These are the activations of a small network on made-up records, seen along a few directions, one row for each record.
After each row come some of the record's fields: NAV, MIZ, DOGO, GEMAT, RONA, PAFU.
Not every record has every field; a missing one is written missing.
Other fields move the rows too, some of them a lot.
(in the rows, 500 means zero)
Strong random noise was added to every row along 13 fixed directions; ignore it. To show where, here is one row again and again, with new noise each time:
558 506 528 422 411 455 468 465 447 504 451 588 583 569 491 440 471 559
 536 430 554 432 651 461 506 466 569 524
603 501 568 485 682 506 505 512 682 513 478 550 490 604 436 563 502 595
 510 517 477 517 541 496 589 587 482 362
443 460 494 581 522 512 673 551 542 548 574 534 470 507 500 627 491 639
 369 537 461 427 554 473 530 506 424 541
618 553 425 433 625 597 468 543 428 708 517 611 587 487 334 528 669 565
 573 601 366 341 457 459 458 612 503 377
533 526 610 367 574 581 374 510 484 578 453 620 521 541 425 526 463 569
 670 533 437 469 482 393 517 619 627 306
522 421 295 518 561 625 331 537 530 598 659 294 470 418 528 567 647 540
 520 591 376 527 489 520 431 412 365 541
584 596 537 577 596 387 692 480 674 541 548 655 540 476 453 530 486 536
 382 632 539 471 552 547 544 560 463 515
429 555 464 442 514 446 515 338 330 540 611 539 571 277 471 251 603 463
 566 658 566 500 608 349 564 450 541 368
590 559 470 451 364 421 401 587 396 620 481 591 573 412 383 440 487 395
 646 539 433 477 449 679 363 588 645 558
152 479 664 311 410 660 443 497 309 522 431 575 573 511 420 727 412 739
 513 657 419 447 453 179 540 676 599 379
543 481 588 422 545 452 475 503 580 472 532 588 596 621 504 540 462 578
 517 419 491 442 465 444 459 463 444 524
475 343 475 430 504 453 447 481 458 509 394 445 417 325 430 423 455 533
 602 502 570 358 453 466 358 380 509 700
621 537 522 414 656 434 265 430 815 433 465 432 450 333 539 458 369 434
 590 705 582 623 341 492 334 449 463 715
379 452 450 556 513 533 488 659 346 726 714 564 495 517 418 609 625 651
 638 530 228 608 423 552 509 597 488 376
565 574 456 373 414 480 464 497 433 477 406 515 669 493 412 467 518 495
 410 553 526 372 500 459 388 546 488 659

562 425 393 541 639 560 529 524 474 450 541 315 453 576 489 415 644 516
 433 365 478 517 594 500 598 459 375 370
<NAV:genug MIZ:bibeg DOGO:toz GEMAT:ropaf RONA:gutos PAFU:kur>
556 542 589 574 521 424 555 588 407 746 517 758 365 327 392 407 429 458
 811 507 412 477 439 611 500 631 744 337
<NAV:genug MIZ:gapa DOGO:gar GEMAT:vuzed RONA:dazir PAFU:kur>
623 513 431 465 394 684 366 601 631 476 456 352 520 600 548 726 461 409
 370 541 457 411 517 623 399 557 511 526
<NAV:gezi MIZ:gapa DOGO:toz GEMAT:vuzed RONA:dazir PAFU:fafuv>
508 599 567 454 385 358 592 505 344 624 454 796 650 587 390 422 501 595
 607 433 485 444 556 471 548 598 611 444
<NAV:genug MIZ:gapa DOGO:gar GEMAT:vuzed RONA:dazir PAFU:kur>
410 560 471 424 485 443 430 610 397 503 562 493 669 547 411 533 547 578
 435 576 357 644 270 456 351 599 372 710
<NAV:gezi MIZ:gapa DOGO:toz GEMAT:vuzed RONA:gutos PAFU:kur>
550 423 555 457 636 419 414 279 700 512 543 642 511 650 668 456 512 729
 606 469 667 550 704 298 572 207 418 581
<NAV:gezi MIZ:gapa DOGO:toz GEMAT:vuzed RONA:gutos PAFU:fafuv>
346 401 486 479 508 436 588 389 563 563 442 542 519 391 380 621 556 548
 540 649 588 301 441 468 484 402 452 477
<NAV:genug MIZ:bibeg DOGO:gar GEMAT:vuzed RONA:gutos PAFU:kur>
502 402 638 559 396 434 733 619 355 424 395 545 474 582 434 466 424 439
 399 218 523 337 528 640 516 546 586 486
<NAV:gezi MIZ:bibeg DOGO:toz GEMAT:vuzed RONA:dazir PAFU:kur>
467 664 429 463 419 556 512 652 359 600 541 617 495 598 553 533 453 770
 408 654 355 744 517 267 384 640 479 806
<NAV:gezi MIZ:gapa DOGO:toz GEMAT:vuzed RONA:dazir PAFU:kur>
363 497 606 507 474 423 731 532 360 372 595 515 554 499 508 381 463 457
 385 372 486 485 468 455 562 530 463 383
<NAV:gezi MIZ:bibeg DOGO:toz GEMAT:vuzed RONA:dazir PAFU:fafuv>
432 531 492 469 448 442 536 515 334 496 588 466 624 366 417 408 571 262
 545 466 439 379 261 582 418 519 488 396
<NAV:genug MIZ:bibeg DOGO:toz GEMAT:ropaf RONA:gutos PAFU:kur>
422 537 532 521 428 448 494 459 472 408 703 466 628 613 614 502 547 504
 398 431 473 651 564 469 578 442 418 457
<NAV:gezi MIZ:bibeg DOGO:toz GEMAT:vuzed RONA:dazir PAFU:kur>
606 642 543 422 493 556 412 576 413 567 442 616 529 511 465 462 452 523
 516 602 454 584 511 420 415 668 618 539
<NAV:gezi MIZ:gapa DOGO:gar GEMAT:vuzed RONA:dazir PAFU:kur>
329 452 516 504 276 419 582 502 484 312 492 333 559 502 515 521 411 355
 366 493 570 532 534 628 557 502 499 468
<NAV:gezi MIZ:gapa DOGO:toz GEMAT:vuzed RONA:gutos PAFU:fafuv>
494 595 445 544 305 625 458 537 517 411 572 328 602 389 588 655 462 261
 267 566 479 421 488 621 428 557 496 565
<NAV:missing MIZ:missing DOGO:missing GEMAT:missing RONA:dazir PAFU:kur>
622 628 584 367 424 616 488 501 408 499 343 633 521 560 507 460 369 523
 483 495 561 382 655 309 481 595 689 455
<NAV:gezi MIZ:bibeg DOGO:toz GEMAT:vuzed RONA:dazir PAFU:kur>
540 446 518 517 566 579 398 663 461 550 483 423 253 416 505 412 385 465
 672 465 409 654 440 553 458 597 639 456
<NAV:gezi MIZ:gapa DOGO:toz GEMAT:ropaf RONA:gutos PAFU:fafuv>
338 447 504 590 546 397 626 505 386 479 738 450 631 485 440 523 704 396
 429 480 421 570 347 628 555 487 345 363
<NAV:missing MIZ:missing DOGO:missing GEMAT:missing RONA:gutos PAFU:kur>
365 390 533 475 504 510 589 498 268 480 536 462 397 389 523 327 475 477
 582 380 501 425 445 359 508 405 533 438
<NAV:gezi MIZ:bibeg DOGO:toz GEMAT:ropaf RONA:gutos PAFU:fafuv>
478 407 543 502 515 425 554 434 522 485 534 545 480 465 506 453 472 478
 579 484 583 435 505 484 502 377 500 433
<NAV:gezi MIZ:gapa DOGO:gar GEMAT:vuzed RONA:gutos PAFU:kur>
366 539 602 438 502 284 599 416 431 408 496 610 686 476 396 412 542 523
 417 574 600 568 422 459 489 490 410 648
<NAV:gezi MIZ:bibeg DOGO:toz GEMAT:ropaf RONA:gutos PAFU:kur>
530 509 395 555 437 458 562 484 456 569 529 489 551 483 439 458 628 488
 488 550 495 495 625 590 580 512 498 430
<NAV:gezi MIZ:gapa DOGO:gar GEMAT:vuzed RONA:dazir PAFU:kur>
548 707 423 542 487 617 554 586 490 593 550 563 687 569 434 682 625 506
 293 617 329 469 463 546 532 741 448 486
<NAV:missing MIZ:missing DOGO:missing GEMAT:missing RONA:dazir PAFU:fafuv>
484 454 438 542 524 521 395 417 632 703 580 623 689 683 435 828 724 728
 518 509 418 434 647 583 627 463 406 456
<NAV:missing MIZ:missing DOGO:missing GEMAT:missing RONA:dazir PAFU:fafuv>
592 399 463 397 685 682 327 581 533 485 384 389 423 737 500 580 561 728
 558 335 396 518 527 340 527 527 418 451
<NAV:genug MIZ:bibeg DOGO:gar GEMAT:vuzed RONA:dazir PAFU:fafuv>
478 580 517 401 618 595 371 452 549 478 641 434 645 478 440 567 613 351
 503 690 436 510 364 477 514 611 454 186
<NAV:gezi MIZ:gapa DOGO:gar GEMAT:ropaf RONA:gutos PAFU:fafuv>
565 581 323 556 420 574 497 589 301 549 485 412 559 615 418 425 698 498
 418 453 386 635 623 622 600 626 505 441
<NAV:missing MIZ:missing DOGO:missing GEMAT:missing RONA:gutos PAFU:kur>
354 481 573 530 621 465 520 615 553 416 548 412 395 445 453 518 430 520
 487 573 408 751 298 528 529 647 435 464
<NAV:genug MIZ:gapa DOGO:gar GEMAT:ropaf RONA:gutos PAFU:fafuv>
524 487 501 582 674 612 674 538 454 510 547 479 303 357 498 388 486 433
 476 549 488 452 420 421 511 511 502 364
<NAV:gezi MIZ:bibeg DOGO:toz GEMAT:ropaf RONA:gutos PAFU:kur>
498 572 490 263 397 520 242 483 477 477 426 454 802 527 346 608 579 399
 551 579 446 375 369 524 400 619 500 427
<NAV:genug MIZ:gapa DOGO:gar GEMAT:vuzed RONA:dazir PAFU:fafuv>

Which values does each new row have?
641 483 454 392 424 529 347 544 353 657 476 609 534 508 421 400 557 429
 761 423 455 358 531 564 408 486 654 344
<NAV:genug MIZ:gapa DOGO:gar GEMAT:vuzed RONA:dazir PAFU:fafuv>
555 445 451 568 504 415 587 497 564 533 450 406 475 286 296 484 589 227
 527 621 541 369 474 810 517 565 559 325
<NAV:gezi MIZ:bibeg DOGO:toz GEMAT:vuzed RONA:dazir PAFU:kur>
662 497 391 386 596 646 370 490 612 559 374 465 674 696 383 694 694 628
 386 514 462 267 539 466 473 534 363 504
<NAV:genug MIZ:gapa DOGO:gar GEMAT:vuzed RONA:dazir PAFU:fafuv>
479 385 426 538 419 457 452 441 430 603 506 467 473 367 454 452 554 431
 629 510 548 428 565 622 500 397 565 488
<NAV:gezi MIZ:gapa DOGO:toz GEMAT:vuzed RONA:gutos PAFU:kur>
392 356 521 456 620 547 594 470 514 493 259 447 382 426 292 576 496 635
 485 590 573 346 512 402 596 592 515 441
<NAV:gezi MIZ:gapa DOGO:gar GEMAT:ropaf RONA:gutos PAFU:fafuv>
512 539 382 628 495 363 617 508 482 631 542 595 497 512 420 502 608 546
 491 572 458 598 533 654 538 510 482 558
<NAV:genug MIZ:bibeg DOGO:toz GEMAT:ropaf RONA:gutos PAFU:fafuv>
314 666 366 568 230 459 482 369 457 497 606 399 639 367 525 599 567 340
 342 837 556 647 608 638 570 531 546 473
<NAV:genug MIZ:bibeg DOGO:toz GEMAT:ropaf RONA:gutos PAFU:kur>
584 356 594 602 654 458 495 496 669 559 488 536 342 425 488 532 454 468
 644 362 528 424 468 642 515 423 535 479
<NAV:missing MIZ:missing DOGO:missing GEMAT:missing RONA:dazir PAFU:kur>
551 486 537 412 506 500 288 419 554 544 627 613 698 649 596 568 572 548
 627 338 455 428 454 439 443 335 419 546
<NAV:missing MIZ:missing DOGO:missing GEMAT:missing RONA:dazir PAFU:fafuv>
318 347 661 499 402 194 650 477 439 384 504 560 574 413 318 455 459 409
 528 446 597 486 456 708 501 485 509 506
<NAV:gezi MIZ:gapa DOGO:toz GEMAT:vuzed RONA:dazir PAFU:fafuv>
418 451 573 299 407 478 357 360 547 379 340 532 586 526 586 533 367 585
 535 482 650 370 428 281 357 333 472 737
<NAV:genug MIZ:bibeg DOGO:gar GEMAT:vuzed RONA:dazir PAFU:fafuv>
423 380 467 584 650 562 528 446 520 679 562 534 305 385 493 553 563 576
 695 564 471 431 426 471 522 374 517 373
<NAV:genug MIZ:bibeg DOGO:toz GEMAT:ropaf RONA:gutos PAFU:kur>
650 592 422 440 427 494 499 548 303 569 334 533 486 276 351 274 477 342
 558 588 517 367 434 530 317 607 663 620
<NAV:gezi MIZ:gapa DOGO:toz GEMAT:vuzed RONA:dazir PAFU:kur>
454 316 450 518 575 533 543 533 467 367 383 271 413 489 478 463 525 586
 373 285 520 427 523 453 535 446 355 674
<NAV:missing MIZ:missing DOGO:missing GEMAT:missing RONA:dazir PAFU:fafuv>
589 461 426 503 484 582 443 594 459 457 428 305 472 559 393 494 596 464
 433 455 466 574 651 654 589 625 520 369
<NAV:gezi MIZ:gapa DOGO:gar GEMAT:vuzed RONA:dazir PAFU:kur>
